Each row below is a small network's average activation on inputs in which a field has the value named, seen along a few directions.
Related values have similar rows: they may be neighbours, one step apart, or belong to one group.
In the rows, 500 means zero.
Strong random noise was added to every row along 2 fixed directions; ignore it. To show where, here is one row again and again, with new noise each time:
[637 434 447 623 489 551 501 418 456 452 608 397]
[589 480 410 543 539 529 511 482 441 423 586 422]
[765 378 454 688 445 628 378 384 440 461 715 385]
[492 497 437 548 540 465 638 458 473 441 488 412]


Values of LIR:
terub: [433 555 544 368 701 379 468 698 495 485 453 531]
lufu: [434 568 471 512 393 480 514 356 555 493 433 437]
bes: [611 454 450 647 477 594 390 507 394 574 681 543]
dirug: [509 577 472 355 415 461 410 472 537 450 480 509]
sep: [442 467 495 419 626 427 690 565 469 443 323 449]
tuzom: [454 490 580 655 427 506 509 336 503 652 589 528]
zub: [467 505 562 406 718 472 412 628 541 502 434 649]
rubek: [503 630 393 368 419 577 382 603 406 312 554 503]
miniv: [657 435 638 520 467 700 101 547 636 606 696 505]
pibu: [349 591 482 480 536 353 880 528 497 452 255 443]
rona: [498 425 611 521 344 538 386 286 524 538 591 490]
murab: [483 440 433 464 462 451 676 545 506 518 421 599]
ros: [502 464 528 449 628 481 493 668 514 448 452 519]
domu: [457 608 496 323 485 529 374 655 506 542 570 603]
far: [557 437 510 598 382 603 348 441 500 650 507 609]
The values of LIR form a line.
- Which values are neighbours of pibu? Give them in the order they are listed. => sep, murab
- Which values are neighbours of domu? Give them in the order they are listed. => rona, far
- Which values are neighbours of terub? Give them in the order they are listed. => zub, ros
- Which values are neighbours of rubek? Give them in the order they are listed. => lufu
- What is the length, in steps, of the shortest route from tuzom to miniv? => 8
